Each row below holds a small network's activations on one input, seen along a few directions.
In each table, some parts of the input vary, and every possible input appears once, in random order.
A made-up example of a description, with smaller parts first: line(4) and (point or (values(2) and ring(5)) or ring(11)).
Shared parts are said once, and a part with two or three values counts as separate values.

Other details of the inputs shift rows strongly along two fixed directions, in all tables alike. That doesn't count.

Rows:
r1: -23  29  -11  24  6  -44  27  -11  19  -3  4  13  37
r2: 27  10  -2  -17  -1  41  -13  18  10  -7  -4  -17  -28
r3: 19  21  -53  -27  -31  36  29  37  58  -38  41  7  24
r4: 11  -28  -20  -26  -15  42  -19  5  3  -16  4  -10  -17
r5: -22  27  -16  23  -1  -28  27  -1  23  -6  15  9  36
r6: -15  18  -26  8  -13  -25  24  -21  11  -7  11  20  43
r7: 4  -20  -7  -10  0  28  -17  15  13  -15  1  -21  -29
r8: -14  22  -5  0  -6  -23  35  -2  20  18  21  14  36
r9: 31  -6  5  -22  0  22  -10  43  2  -26  10  -6  -34
r10: 11  -17  -19  -13  -9  51  -15  3  10  2  2  -20  -33
r11: -2  -23  -13  -15  3  31  -14  10  10  -16  2  -21  -33
r12: 1  -18  11  -1  7  -8  -14  3  -25  -5  -5  2  -25
r13: -1  -21  -1  -28  -11  36  -4  13  2  2  12  -8  -28
r14: 0  7  28  17  16  -17  -18  -30  -29  23  -35  -5  -3
r15: 0  -21  -4  -4  4  21  -12  9  4  -11  -7  -18  -27
r16: -11  21  -7  18  1  -52  27  0  8  0  15  26  31
r17: -11  3  -52  -30  -27  37  37  26  59  -8  59  10  12
r18: 8  -16  -19  -14  -6  50  -20  0  10  0  6  -18  -32
r19: 22  1  5  -15  8  28  -8  31  12  -26  -6  -18  -27
r20: -5  16  -31  4  -18  -16  23  -8  25  -6  18  14  46
r21: -12  19  -61  -11  -24  24  29  -1  52  -7  43  2  14
r22: -20  28  -8  30  5  -41  32  -9  18  -5  7  13  40
r23: 0  -5  44  24  21  -41  -17  -6  -49  13  -27  7  -1
r24: 10  -16  18  6  4  -6  -14  14  -20  -4  -6  3  -21
r25: -12  18  -24  11  -11  -26  22  -19  15  -4  13  19  48
r26: -11  19  -23  11  -12  -24  23  -16  13  -3  11  18  47
r27: 5  -19  2  -30  -10  40  -8  22  7  3  8  -6  -27
r28: 12  -9  -9  -5  -11  43  -17  4  9  1  0  -15  -28
r29: -3  -1  15  12  11  -3  -18  -29  -26  19  -26  -7  -15
r30: 17  15  54  -5  20  -14  -6  7  -27  19  -29  1  -5
r31: -14  17  -17  14  0  -44  26  -2  12  -3  25  25  29
r32: -17  23  -1  7  2  -32  41  -11  10  20  14  19  41
r33: 7  -5  43  23  12  -26  -21  -28  -45  11  -44  5  14
r34: 13  -25  -7  -17  -7  21  -17  27  2  -15  17  -9  -32
r35: 1  -3  47  7  14  -15  -6  -8  -32  25  -25  3  -1
r36: -2  -3  48  5  13  -12  -10  -7  -34  27  -22  0  -1
r37: -6  -7  41  -3  18  -17  -8  -17  -34  28  -22  -3  -5
r38: -10  -10  19  13  20  -16  -14  -16  -24  0  -26  -9  -14
r39: 2  -11  31  15  19  -35  -13  -7  -40  10  -23  5  -10
r40: 7  -26  -11  -21  -4  18  -11  21  -3  -15  15  -8  -33
r41: 7  -5  -1  0  -5  32  -18  -1  -2  7  -7  -13  -21
r42: -2  -20  -6  -4  5  23  -16  6  6  -13  -2  -15  -27
r43: 4  3  19  12  12  -5  -20  -25  -21  23  -25  -11  -8
r44: -12  25  -7  21  -8  -32  20  -17  3  0  4  20  55
r45: 4  -5  31  13  9  -22  -23  -23  -37  9  -39  4  9
Each input here is: values(5) and (point or line(8)).
Q: Changing only the values(5) part turns r42 into r18. The same change can be made to r19. Which row results?
A: r2
Q: Which other rows agree with r40 in the values(5) part? List them by row number.
A: r9, r12, r16, r23, r24, r31, r34, r39
Q: Change only the values(5) part in r22. List by row number the other rows that result.
A: r24, r28, r33, r35

Rows:
r46: -10  -29  13  7  8  7  -25  -21  -23  18  -15  -7  -14
r47: -6  31  -19  1  -3  -12  21  -10  20  7  16  6  6
r48: 14  -5  25  12  10  -5  -21  5  -26  4  -20  -3  -26
r49: 1  11  -9  -2  -3  -24  20  12  8  -17  18  20  22
r50: -4  1  -17  7  -6  -28  18  16  8  -23  20  19  20
r51: -8  21  -17  2  1  -13  17  -7  24  -5  10  -4  21
r52: 3  18  -10  5  -1  -17  18  15  22  -12  10  7  23
r53: 4  -18  -20  -26  -10  21  -6  13  6  -21  13  -7  -24
r54: 5  -6  -25  -8  -8  36  -9  4  12  -7  12  -13  -28
r55: 4  28  -5  -1  0  -16  19  12  21  -7  11  8  25
r56: 1  -13  -29  0  -10  37  -13  -4  13  -7  10  -12  -25
r57: -3  19  -16  18  -6  -19  20  10  13  -7  19  11  14
r58: -17  12  10  41  16  -37  -5  -41  -24  18  -20  4  16
r59: 5  -27  6  -15  2  25  -18  3  -13  13  -3  -14  -29
r60: -4  -7  23  15  24  -38  -10  -24  -38  5  -29  5  4
r61: 7  -3  -24  -14  -8  36  -6  6  15  -5  13  -13  -30
r62: 18  -4  -20  -16  -19  50  -17  -6  16  -6  -7  -17  4
r63: -13  -12  -4  6  -2  -3  0  -18  -1  15  4  2  6
r64: -9  -17  -13  -11  -13  40  -5  7  16  -9  7  -12  -18
r65: 2  -11  -9  -31  -7  27  0  11  14  10  19  -9  -25
r66: -10  16  -21  12  -1  -13  15  -10  22  -6  5  0  25
r67: 13  -19  -12  -20  -9  16  -4  31  3  -27  12  6  -18
r68: -4  10  -8  18  2  -8  1  -18  -2  7  0  -2  1
r69: -9  15  31  26  24  -45  -7  -30  -27  15  -35  -5  19
r70: 5  -41  22  1  14  8  -43  -14  -43  -7  -31  -15  -33
r71: 1  -15  -13  -25  -9  30  -2  8  13  7  18  -8  -21
r72: 8  -11  19  -7  2  -4  -4  9  -9  13  -1  4  -12
r73: -3  -13  -7  -15  -6  37  1  12  17  -6  8  -12  -20
r74: -18  12  -11  9  -3  -5  25  -7  18  2  10  6  24
r75: 9  3  6  -9  3  -16  2  11  -9  -10  3  13  4
r76: 13  -15  29  -6  -1  21  -32  -31  -40  32  -35  -11  -2
r77: -1  -5  -4  -29  -2  36  4  14  18  -3  10  -13  -24
r78: -6  13  34  20  15  -35  12  0  -15  9  -16  13  18
r79: 0  12  29  31  20  -51  2  -5  -17  4  -22  5  23
r80: 0  6  20  1  5  -7  12  16  -1  0  -3  6  4
r81: 10  -2  4  -27  -5  36  4  32  13  -10  12  -4  -17
r82: 14  -13  54  -5  15  9  -23  10  -33  9  -31  -7  -27
r83: -8  27  -14  -3  4  -15  19  -5  28  -2  10  -1  18
r84: 15  -16  49  -12  12  2  -27  6  -39  23  -24  -4  -27
r85: -6  -32  -29  -10  -15  27  -18  3  5  -26  15  -9  -19
r86: 2  25  -13  11  -6  -17  20  9  15  -3  17  13  13
r87: 18  1  -25  -11  -23  54  -14  -11  10  2  1  -12  -6
r88: -10  -6  1  5  -1  -7  2  -14  -5  17  2  1  5
r89: -12  18  -17  -9  -3  -26  20  -4  12  -9  16  13  15
r90: 4  27  -11  8  -3  -13  20  7  13  -1  17  12  16
r91: -12  12  43  14  24  -30  1  -24  -30  23  -32  -3  7
r92: -14  2  -28  5  -6  -18  15  -7  9  -14  14  13  22
r93: 2  23  -9  2  0  -14  17  14  21  -10  10  8  24
r94: -1  4  19  18  13  -51  3  0  -29  -5  -15  22  16
r95: 7  -29  26  8  17  16  -45  -16  -31  1  -39  -29  -28
r96: 11  -26  13  -14  0  17  -16  23  -11  5  0  -1  -29
r97: -1  15  -25  -1  -21  -2  10  -21  6  -5  2  13  40
r98: 13  -15  -4  -23  -10  25  2  28  8  2  18  1  -17
r99: -2  19  -10  9  -1  -21  16  13  21  -14  12  6  22
r100: -10  -26  32  11  15  11  -29  -19  -30  12  -32  -16  -19
r101: 19  5  -10  -16  -9  30  -3  24  11  -7  13  -4  -24
r102: -6  3  -8  6  -9  -21  24  13  14  3  27  15  20
r103: 3  7  4  -2  -12  20  3  -19  0  15  -17  1  23
r104: -17  7  -27  17  -5  -9  8  -14  25  -8  10  -1  25
r105: -8  10  32  21  12  -37  11  2  -15  7  -14  11  16
Q: What is each input in this table made of?
A: values(5) and (point or line(5) or line(6))
Q: Changing only the values(5) part turns r91 into r51. The same change can be made to r103. Which row results?
A: r62
Q: Changing only the values(5) part turns r89 into r77. The same change can be made to r50. Which row results?
A: r105
Q: Change only the values(5) part in r68. List by row number the other rows that result.
A: r66, r74, r88, r92

Rows:
r106: -14  9  5  18  5  -22  18  -1  4  0  4  9  15
r107: 10  -10  10  -14  5  25  -10  13  5  3  -5  -16  -26
r108: 7  -14  14  -15  -2  11  -13  3  -16  1  -12  -3  -10
r109: -6  8  -10  2  -8  -3  16  6  9  -7  16  11  5
r110: 1  -1  20  9  17  -26  -15  -13  -27  -3  -26  0  -6
r111: -26  14  -5  28  1  -13  11  -40  -3  15  -7  5  24
r112: 10  9  -24  -4  -15  15  8  12  19  -15  17  2  7
r113: -2  -3  25  11  10  -14  -7  -8  -32  9  -15  5  -10
r114: 10  7  -23  -3  -16  12  8  9  16  -8  18  7  7
r115: -1  2  -16  -17  -11  13  16  11  19  -14  14  5  13
r116: -13  16  -22  2  -8  17  11  -29  20  16  5  -7  12
r117: 4  -12  8  -4  -1  18  -10  11  -10  -8  -3  -4  -25
r118: 5  -22  1  -3  5  1  -20  1  -12  0  -2  -7  -21
r119: -7  9  -9  2  -2  3  18  9  15  -16  12  7  4
r120: 20  -12  -5  -11  -7  35  -18  17  0  -15  -5  -11  -23
r121: -4  1  -18  -3  -13  8  15  9  11  -5  23  13  -3
r122: 7  -3  21  -5  9  4  -11  1  -9  15  -11  -10  -16
r123: -4  3  34  17  16  -21  -8  -9  -32  5  -25  4  -6
r124: 17  -3  12  3  0  5  -17  -1  -17  0  -15  -4  -10
r125: 1  12  -2  18  -1  -20  6  -4  1  8  3  8  21
r126: -15  9  2  15  5  -16  15  4  8  -5  4  5  12
r127: -9  5  1  1  2  -12  16  1  12  -3  3  5  25
r128: -2  23  0  -1  2  -15  17  -5  2  13  7  9  13
r129: 7  10  -26  -22  -14  27  18  18  32  -8  25  -3  -7
r130: 6  -13  4  -5  6  -4  -17  -4  -19  -4  -8  -3  -19
r131: -7  -2  -22  -1  -4  -9  6  4  16  -10  18  2  4
r132: -1  1  -13  -14  -11  4  14  4  9  -3  13  9  13
r133: 9  -29  -3  -25  -11  37  -14  20  6  -6  4  -13  -21
r134: 14  -12  10  5  0  5  -19  0  -13  8  -9  -4  -10
r135: -1  0  -31  -12  -11  4  7  8  19  -18  21  4  -3
r136: -4  4  -40  4  -21  33  0  -17  26  -2  10  -9  11
r137: 6  -24  7  -17  -4  24  -13  13  -2  -4  -4  -11  -13
r138: -14  9  5  19  4  -25  17  -2  0  3  5  8  16
r139: -2  25  2  1  4  -18  15  -9  -1  16  7  11  14
r140: -4  7  -6  -9  -7  -4  14  2  8  -5  7  8  20
r141: -10  8  7  6  2  -23  17  -5  5  3  -1  8  30
r142: -5  -10  24  11  7  -8  -12  0  -21  8  -13  -1  -14
r143: 10  6  -33  -13  -16  33  6  24  34  -26  21  -2  0
r144: 9  -18  8  -17  -5  17  -12  3  -13  4  -6  0  -13
r145: 8  -16  -4  -9  1  6  -17  1  -13  -5  -2  -2  -24
r146: 10  9  -21  -1  -15  8  7  5  13  -5  19  10  9
r147: -3  -9  -33  -9  -9  7  6  11  23  -13  27  1  -4
r148: -15  13  -1  17  14  -39  10  -9  4  -6  -3  5  21
r149: -1  24  -3  -3  2  -7  19  1  12  2  5  5  10
r150: 2  -22  9  0  -1  15  -12  11  -12  3  -2  -4  -27
r151: -11  28  18  17  18  -36  17  -11  3  16  -10  6  26
r152: 6  8  26  -4  15  -1  -9  -1  -14  7  -20  -8  -13
r153: -1  2  -26  -7  -7  -3  10  5  16  -19  16  2  1
r154: 9  -10  9  -13  3  21  -12  10  -3  11  1  -12  -25
r155: -9  17  10  5  6  -25  15  -9  -1  0  -8  14  32
r156: 10  -5  21  12  9  -4  -18  -1  -16  3  -22  -7  -4
r157: 6  -3  20  -5  8  7  -11  3  -7  11  -11  -13  -16
r158: -8  -17  4  -2  -4  22  -17  -31  -13  15  -24  -14  -2
r159: -14  13  5  22  15  -47  10  -15  -5  1  -6  7  24
r160: -8  14  -10  6  5  -25  12  -5  7  -14  1  5  14
r161: 8  -1  27  18  11  -16  -18  -8  -24  9  -25  -6  2
r162: -5  22  7  26  8  -32  8  -8  3  3  -9  8  32
r163: 5  -24  7  -16  -2  21  -14  9  -7  3  -2  -5  -13
r164: 12  -15  3  -18  0  29  -13  13  1  11  5  -12  -31
r165: -8  3  -13  7  3  -22  9  -3  9  -8  10  4  11
r166: -10  -12  -2  11  5  0  -22  -38  -18  9  -26  -15  -9
r167: -5  -3  -12  -8  -11  -1  13  4  14  4  19  9  16
r168: -4  -12  25  14  10  -11  -11  -4  -26  15  -11  4  -12
r169: 8  6  25  -6  11  -2  -10  -6  -19  13  -15  -6  -13
r170: 17  -19  -5  -9  -9  35  -23  19  3  -8  3  -14  -23
Q: Changing only one part turns r161 into r165. The same change can be made to r170. Which row results?
A: r131
Q: Changing only one part turns r115 into r120. The same change can be made to r127. Which row results?
A: r162
Q: What is each input in this table made of?
A: values(5) and (point or (values(2) and line(6)))
Q: Start at r127 and move only the line(6) part, one step at a time. The first step leads to r141. Which rows follow, in order?
A: r137, r133, r163, r167
Q: Change only the values(5) part in r136. List by row number the other rows that result.
A: r111, r116, r158, r166
Q: Change only the values(2) part in r118. List by row number the other rows that result.
A: r145
